Each row below holds a small network's activations on one input, seen along a few directions.
Each table varies a few parts of the input and shows all the possible inputs, shuffled.
Descriptions start from the smaller parts, as in this example, which fits no table here: one of 4 places along a line, together with either a single point or one of 9 places along a line or (one of 3 separate values, together with one of 5 places around a ring).
Shared parts are said once, and a part with two or three values counts as separate values.
In the rows, 128 means zero.

Other details of the inputs shift rows strongly along two fixed directions, in all tables alike. That doesn't count.

A family of inputs:
row 1: [169 133 138 126 141  85 118 133  77 110 122 160 161  97 140 138]
row 2: [120 113 144 126 112 103 134 114 163 151 134 131 101 123 162 139]
row 3: [115 115 145 129 133 101 136 100 162 139 137 131 104 132 154 133]
row 4: [133 122 141 119 121 108 127 124 134 132 119 140 116 114 139 137]
row 5: [127 137 144 131 153  75 105 100 134 146 150 141 111 145 171 128]
row 6: [106 106 145 115 121 108 138 105 150 194 180 117 118 149 122 124]
row 7: [152 146 113 119 130 130  96 162  81 105 107 153 146 109 117 131]
row 8: [125 146 106 135 141 163 111 149 115 100 107 122 131 135 108 123]
row 9: [100 129 126 145 130 165 148 116 175 121 109  96 104 152 117 115]
row 10: [152 118 126 110 123 113 123 150  71 155 162 142 165 113  95 126]
row 11: [161 134 123 132 125 129 135 135  89  94 116 145 167  97 122 127]
row 12: [162 107 132 114 102  98 132 145  63 170 167 147 179  92 121 144]
row 13: [ 92 125 138 124 133 146 126 114 187 136 119 111  81 159 127 122]
row 14: [131 130 110 133 107 163 144 150 127 107  97 113 137 115 112 138]
row 15: [121 133 141 118 145  75 103 108 134 148 144 144 101 144 168 133]
row 16: [134 125 134 136 117 114 146 113 135 123 140 136 141 118 155 130]
row 17: [125 140  98 129 126 202 131 165 120  82  77 106 137 132  75 122]
row 18: [122 124 134 143 118 123 146 118 148 130 126 121 127 127 148 132]
row 19: [127 127 153 124 148  82 129  89 145 136 154 146 119 136 167 127]
row 20: [ 79 124 121 125 136 150 120 123 161 185 176  89  92 179 107  98]
row 21: [170 152 112 130 142 126 104 145  64  89 122 155 174 105 124 127]
row 22: [ 96 137 104 143 131 225 140 148 164  87  87  87 110 158  74 111]
row 23: [129 129 112 142 110 167 144 147 129 103 104 114 141 113 111 135]
row 24: [122 121 133 124 126 121 136 119 145 129 116 125 112 128 136 133]
Each input here is: one of 4 places along a line, together with either a single point or one of 5 places along a line.
The inputs of row 7 and row 4 match in every part but the place on the line of 4. If row 20 is changed in the same way as row 7 into row 4, which row does it become? -> row 6
List by row number the other rows that have the place on the line of 4 in common with row 13. -> row 1, row 10, row 17, row 19, row 22
Change only the place on the line of 4 in row 3. List by row number the other rows that result. -> row 8, row 22, row 23

A family of inputs:
row 25: [151 129 131 121 128 106 121 135 103 112 117 149 142 104 137 139]
row 26: [124 138 114 142 126 171 137 138 135  97 103 113 132 129 111 122]
row 27: [150 129 128 118 134 106 113 138  86 132 139 146 150 114 122 132]
row 28: [123 137 111 129 134 166 123 145 119 111 114 116 132 138  98 118]
row 29: [106 116 137 122 123 126 134 115 159 154 142 117 103 144 130 126]
row 30: [171 125 134 126 117  89 129 139  81 110 119 164 166  80 147 150]
row 31: [109 123 135 135 127 127 140 108 161 142 140 114 110 146 141 124]
row 32: [162 138 109 127 120 146 122 164  77  87  93 143 164  92 108 138]
row 33: [125 128 118 139 117 170 147 141 141 102  98 112 131 124 108 128]
row 34: [109 122 136 133 129 127 141 107 160 142 139 115 109 146 137 123]
row 35: [113 131 128 138 132 149 139 117 158 115 117 114 113 142 128 121]
row 36: [ 80 134 132 139 141 161 136 100 201 132 130  94  78 181 132 108]
row 37: [109 136 121 133 139 150 121 125 149 122 123 112 110 151 121 119]
row 38: [107 112 148 125 126 104 139  97 162 169 163 121 107 144 147 123]
row 39: [148 125 150 118 140  47 106 110 110 145 147 166 126 111 177 142]
row 40: [121 138 109 134 128 169 123 149 126 110 106 111 128 135 102 120]
row 41: [160 139 109 126 127 145 117 165  72  95 102 140 163 101  98 130]
row 42: [126 111 155 121 130  62 131  91 142 174 171 142 117 129 174 137]
row 43: [ 96 122 133 128 130 140 128 117 166 155 140 108  95 157 121 117]
row 44: [136 121 126 128 112 141 143 138 120 124 119 125 144 112 116 134]
row 45: [139 131 105 134 110 181 140 162  99 112 114 114 160 114  83 121]
row 46: [141 129 107 135 106 180 145 163 104 103  99 115 158 107  90 132]
row 47: [151 119 152 113 136  52 116 108 100 161 170 162 141 113 163 138]
row 48: [ 84 129 115 136 124 193 142 128 186 121 107  86  91 165 101 113]
row 49: [106 131 132 129 144 131 121 112 156 133 134 119 102 155 133 118]
row 50: [139 145 102 138 128 180 125 159 100  91 102 119 153 122  91 120]
row 51: [148 128 129 118 131 106 114 139  94 131 131 146 144 111 126 134]
row 52: [169 133 131 121 136  87 114 137  71 115 133 163 165  94 138 138]
row 53: [135 120 125 129 108 141 143 141 118 131 126 125 145 111 117 134]
row 54: [126 110 158 119 132  61 131  90 142 173 170 144 117 128 170 136]
row 55: [107 117 141 121 127 105 129 105 163 160 150 123  97 145 153 132]
row 56: [ 95 137 103 141 125 211 138 145 157 121 116  82 115 162  81 107]
row 57: [106 117 135 124 121 127 133 117 159 155 143 117 104 144 134 127]
row 58: [150 129 152 121 142  49 111 102 110 140 155 166 134 114 180 140]
row 59: [137 135 123 125 135 121 115 135 106 124 131 135 139 126 126 128]
row 60: [103 123 137 139 124 144 148 107 184 124 114 111  97 146 141 127]
row 61: [137 136 121 130 127 137 125 137 123 101 103 135 131 117 131 134]
row 62: [140 148 103 136 129 177 119 162 102  80  84 124 145 117  97 123]
row 63: [137 135 123 128 128 137 126 136 123 100 102 135 130 118 126 132]
row 64: [101 121 127 137 116 156 152 119 175 133 120 102 106 147 127 126]
row 65: [127 124 156 120 146  58 112  94 147 147 146 153 101 133 180 135]
row 66: [151 120 134 125 118 105 137 130 105 122 124 145 151 100 138 141]
row 67: [151 130 130 130 127 106 127 129 101 118 128 145 150 105 140 136]
row 68: [133 130 119 127 122 143 128 142 108 135 138 125 144 127 108 122]
row 69: [123 144 112 134 139 171 120 142 128  95 102 117 126 140 103 117]
row 70: [135 135 122 129 135 135 118 139 117 111 111 131 130 124 119 126]
row 71: [125 119 154 119 141  61 122  91 141 164 169 145 113 137 172 130]
row 72: [108 111 142 127 117 124 147 111 165 156 144 116 110 137 135 131]
row 73: [152 127 132 127 130 106 129 129 101 117 127 147 150 105 136 134]
row 74: [124 118 153 117 137  60 114  99 139 172 165 145 107 134 172 136]
row 75: [ 98 137 127 136 143 148 121 111 171 125 124 109  94 164 134 115]
row 76: [120 134 110 132 120 170 133 147 132 109 103 112 128 130 105 125]
row 77: [ 98 130 121 130 134 158 125 124 158 143 136 102 104 161 112 116]
row 78: [123 113 155 115 135  63 123  95 137 178 180 144 116 136 163 129]
row 79: [141 128 132 135 120 121 137 128 126 110 111 137 137 109 143 138]
row 80: [167 127 129 111 131  89 109 145  61 135 145 161 169  96 124 136]
row 81: [159 135 109 124 118 146 117 170  67 112 114 139 168  99  94 130]
row 82: [ 61 121 128 135 126 182 147 105 221 153 128  77  63 187 114 112]
row 83: [151 132 127 125 131 104 118 134  91 126 138 147 154 113 134 132]
row 84: [157 137 107 123 122 151 115 168  64 112 120 138 172 105  90 127]
The inputs of row 54 and row 42 match in every part but one. If row 43 is changed in the same way as row 54 into row 42, which row does it become? -> row 81
The inputs of row 70 and row 39 match in every part but one. If row 28 is changed in the same way as row 70 into row 39, which row does it become? -> row 59
What is each input in this table made of? -> one of 2 separate values, together with one of 5 places along a line, together with one of 6 places around a ring
A walk changes only the place on the line of 5. It starts at row 36 and steps to row 52. List the rest of the walk in order. -> row 71, row 47, row 78
Change only the place on the ring of 6 in row 45. List by row number the other rows that result. -> row 53, row 57, row 68, row 81, row 84

A family of inputs:
row 85: [114 102 157 111 120  59 127  98 155 193 168 135 101 136 168 145]
row 86: [135 122 129 128 129 111 125 133 106 157 146 120 137 130 123 130]
row 87: [150 141 113 117 122 164 119 158  94  76  90 143 147  99 102 143]
row 88: [128 118 125 126 127 125 138 132 124 147 130 113 126 127 111 130]
row 89: [152 132 136 114 136  82  96 137  91 134 143 166 137 103 139 131]
row 90: [ 75 143 120 136 140 200 121 121 195 130 124  88  72 184  98  92]
row 91: [132 142 115 137 147 165 115 152 108 100 100 122 139 129  87 110]
row 92: [140 121 143 119 138  88 124 113 129 120 109 148 119 115 153 142]
row 93: [152 130 144 128 145  33 110 105 102 141 142 157 134 106 195 145]
row 94: [156 136 108 136 127 157 123 159  63 115 122 125 176 114  83 127]
row 95: [135 112 141 111 119  94 132 122 123 145 152 150 133 110 145 134]
row 96: [159 116 161 115 149  36 115  94 113 127 133 175 129 108 180 151]
row 97: [164 136 115 149 117 167 148 154  89  82  92 130 175  92 103 130]
row 98: [133 111 154 108 131  45 108 102 114 191 197 161 124 123 180 141]
row 99: [133 148 101 152 139 169 124 148 112  83  93 110 144 133 112 120]
row 100: [131 121 121 115 116 129 123 137 113 139 145 131 138 116 110 132]
row 101: [ 77 137 112 147 127 172 132 122 201 136 108  83  74 177 140 123]
row 102: [110 150 101 149 139 181 128 138 144  88 104 100 123 157 112 115]
row 103: [ 77 123 132 144 115 174 156 109 218 140 135  95  81 162 139 119]
row 104: [160 135 126 133 109 135 136 139  98 102 121 150 169  90 136 132]
row 105: [139 111 159 109 141  35 125  88 119 173 184 162 130 124 170 138]
row 106: [125 147  94 141 132 216 122 182 109  87  70  99 137 129  55 105]
row 107: [156 129 111 129 122 158 143 158  82  92 110 135 175 103  86 123]
row 108: [158 134 120 142 118 148 144 143  99  90 112 140 170  98 118 130]
row 109: [ 83 137 137 135 151 153 121 108 189 137 136 100  78 183 116 103]
row 110: [127 118 135 133 129 128 146 118 128 127 126 122 133 125 117 123]
row 111: [ 87 124 131 126 119 159 147 106 184 142 144 104  99 160 122 110]
row 112: [130 132 117 129 133 151 126 142 103 130 146 117 151 141 102 117]
row 113: [ 84 124 145 126 146 138 134  84 209 123 125 103  70 177 143 121]
row 114: [125 116 145 141 124 103 150 105 161 143 131 122 112 122 163 135]
row 115: [149 157  93 137 125 170 116 160  86  77  99 132 160 116 112 119]
row 116: [ 92 112 146 132 140 111 142  85 178 171 158 106  92 164 136 120]
row 117: [131 130 130 124 126 119 107 146 124 137 119 134 114 128 122 129]
row 118: [143 130 120 118 121 132 124 148 111 103  89 147 134 106 125 150]
row 119: [ 84 139 123 141 135 140 123 105 184 136 139 108  80 165 155 122]
row 120: [150 111 140 114 107  86 134 139  97 142 130 150 150  93 140 146]
row 121: [153 132 131 111 125 101 111 136  76 148 164 151 165 113 134 132]
row 122: [111 133 110 122 118 182 136 137 137 129 130 107 132 144  89 114]
row 123: [152 122 121 129 116 138 145 152  93 114 106 124 154 102 101 128]
row 124: [155 132 139 106 133  88 114 117 105 108 125 171 138 105 155 141]
row 125: [133 114 135 117 119  93 117 133 109 175 155 136 134 124 147 142]
row 126: [ 96 115 139 141 107 141 149 112 199 148 126 102  92 144 152 135]
What is each input in this table made of? -> one of 6 places around a ring, together with either one of 3 separate values or one of 4 places along a line
The inputs of row 87 and row 113 match in every part but the place on the ring of 6. If row 89 is changed in the same way as row 87 into row 113, which row does it become? -> row 109
The inputs of row 94 and row 125 match in every part but the place on the ring of 6. If row 91 is changed in the same way as row 94 into row 125, which row does it become? -> row 117
Change only the choice among 3 separate values in row 106. List by row number the other rows that result. -> row 92, row 93
List by row number the other rows that have the place on the ring of 6 in common with row 122. -> row 90, row 104, row 111, row 115, row 121, row 124

A family of inputs:
row 127: [121 136  88 131  99 235 142 179 121 100  79  94 145 122  62 125]
row 128: [ 90 132 141 150 136 159 154  99 222  97  85  95  71 160 146 119]
row 129: [134 104 165 120 129  17 123  90 131 184 179 156 122 117 202 156]
row 130: [106 116 120 123 118 158 137 138 145 139 114 102 107 136  98 126]
row 131: [196 135 123 113 130  90 105 170  25 108 122 175 194  74 104 137]
row 132: [ 91 118 116 123 104 197 142 146 169 135 106  95  96 143  84 120]
row 133: [146 110 162 116 118  23 123  90 129 179 184 169 124 102 208 154]
row 134: [120 154  78 143 115 235 123 180 115  87  94  95 144 130  67 111]
row 135: [126 162  85 146 125 230 117 173 133  39  39 115 124 122  90 125]
row 136: [101 131 132 143 143 136 129 103 169 149 153 105 101 159 135 109]
row 137: [ 87 117 136 139 128 115 144  91 191 166 158  99  86 160 161 128]
row 138: [ 93 134 120 139 142 135 122 111 167 149 149 100  95 163 142 117]
row 139: [119 135 121 148 130 151 141 127 167  82  71 114 100 135 149 136]
row 140: [143 108 168 119 135  29 136  71 125 165 191 164 132 113 191 142]
row 141: [153  98 168 107 128  30 126 104 106 173 160 168 137  95 162 143]
row 142: [109 135 114 121 122 167 115 140 143 137 121 110 110 150 111 124]
row 143: [142 149  94 139 135 200 130 161  87  82 110 117 167 121  71 110]
row 144: [ 89 132 135 134 128 121 120 100 183 160 162 112  87 167 167 114]
row 145: [ 64 113 131 129 125 147 149 105 213 168 138  85  65 178 127 120]
row 146: [151 113 143 117 121  85 135 129 105 146 138 150 148 100 130 135]
row 147: [129 131 129 130 141 136 126 127 119 126 142 129 138 142 117 123]
row 148: [132 139  99 119 115 199 111 186  92 102  91 120 140 116  61 122]
row 149: [ 81 131 118 130 137 164 122 114 181 154 130  85  79 185 118 115]
row 150: [100 143 141 134 159 131 125  84 187  88 104 126  85 159 149 119]
row 151: [148 122 149 118 143  32 100 112  95 165 169 163 137 116 184 148]
row 152: [ 92 123 111 127 104 195 145 149 173 133 109  95 101 146  90 120]
row 153: [159 117 151 118 111  34 121 107 105 161 171 173 150  93 198 148]
row 154: [121 126 124 148 120 159 150 123 147 128 131 105 130 131 113 120]
row 155: [192 136 111 130 109  99 124 165  30 103 123 159 204  68 133 146]
row 156: [126 133 100 153 111 228 154 173 119  95  87  91 158 126  60 119]
row 157: [191 139 112 109 127  90  97 176  19 108 119 172 188  76 109 145]
row 158: [139 135 160 131 158  52 109  88 145 112 116 164 106 119 189 137]
row 159: [141 145 102 145 129 196 126 173  89  96  99 110 163 123  72 117]
row 160: [105 115 140 130 124 134 148 104 167 159 135 107 107 150 128 123]
row 161: [171 127 144 112 139  59 107 124  69 147 149 167 159 101 149 139]
row 162: [129 155  88 147 130 230 137 165 101  76 102 102 163 139  65  97]
row 163: [153 130 144 121 141  30 103 108  90 157 174 164 145 112 196 135]
row 164: [198 141 133 121 137  92 130 141  57  46  84 182 188  57 145 152]
row 165: [ 88 122 141 149 123 140 156  92 195 156 151  96  96 166 147 111]
row 166: [172 141 111 110 115 126 102 181  49 108 112 162 171  85  99 139]
row 167: [ 87 133 142 142 155 102 116  80 206 123 106 123  57 172 185 128]
row 168: [190 139 117 118 117 103  96 177  27 108 124 173 194  73 125 151]
row 169: [113 126 127 125 136 158 122 138 138 135 121 110 108 146  89 111]
row 170: [144 153  95 150 126 196 130 170  85  87 104 112 170 120  81 105]
row 171: [ 99 118 148 138 128 120 153  80 178 151 165 114 106 160 155 115]
row 172: [194 135 122 105 134  95 107 165  25  99 129 179 197  78 100 136]
row 173: [114 119 129 137 124 163 151 122 146 126 132 110 134 142 107 125]
row 174: [ 92 111 151 121 131 124 151  81 187 164 155 109  93 167 140 123]
row 175: [193 120 125 107 118  98 128 160  36 101 126 174 203  65 101 143]
row 176: [ 75 116 140 120 143 123 116 104 189 172 148 100  61 178 132 116]
row 177: [ 70 103 145 120 132 155 154  91 211 159 144  91  74 176 112 109]
row 178: [139 134 101 118 134 195 123 172  88  90  99 119 153 124  51 111]
row 179: [111 116 137 121 125 102 137 108 152 166 142 119 108 141 149 137]
row 180: [119 136 125 140 117 159 139 131 175  82  76 121  98 124 151 139]
row 181: [141 123 149 108 147  69 115  97 114 155 164 154 129 135 154 131]
row 182: [138 103 169 115 116  22 121  94 135 187 180 167 122 110 205 159]
What is each input in this table made of? -> one of 2 separate values, together with one of 4 places along a line, together with either a single point or one of 6 places along a line
The inputs of row 134 and row 133 match in every part but the choice among 2 separate values. If row 181 is changed in the same way as row 134 into row 133, which row does it become? -> row 174
The inputs of row 150 and row 164 match in every part but the choice among 2 separate values. If row 178 is changed in the same way as row 150 into row 164, which row does it become? -> row 177
Change only the place on the line of 6 in row 136. List by row number the other rows that result. -> row 131, row 159, row 161, row 169, row 170
List by row number the other rows that have the choice among 2 separate values and the place on the line of 4 in common with row 176. -> row 138, row 149, row 151, row 157, row 163, row 167
A walk changes only the place on the line of 4. It starts at row 132 and steps to row 130. List the rest of the walk in order. -> row 141, row 177
Change only the place on the line of 6 in row 155. List by row number the other rows that result. -> row 129, row 130, row 137, row 145, row 179
Change only the choice among 2 separate values in row 166. List by row number the other rows that result. -> row 152
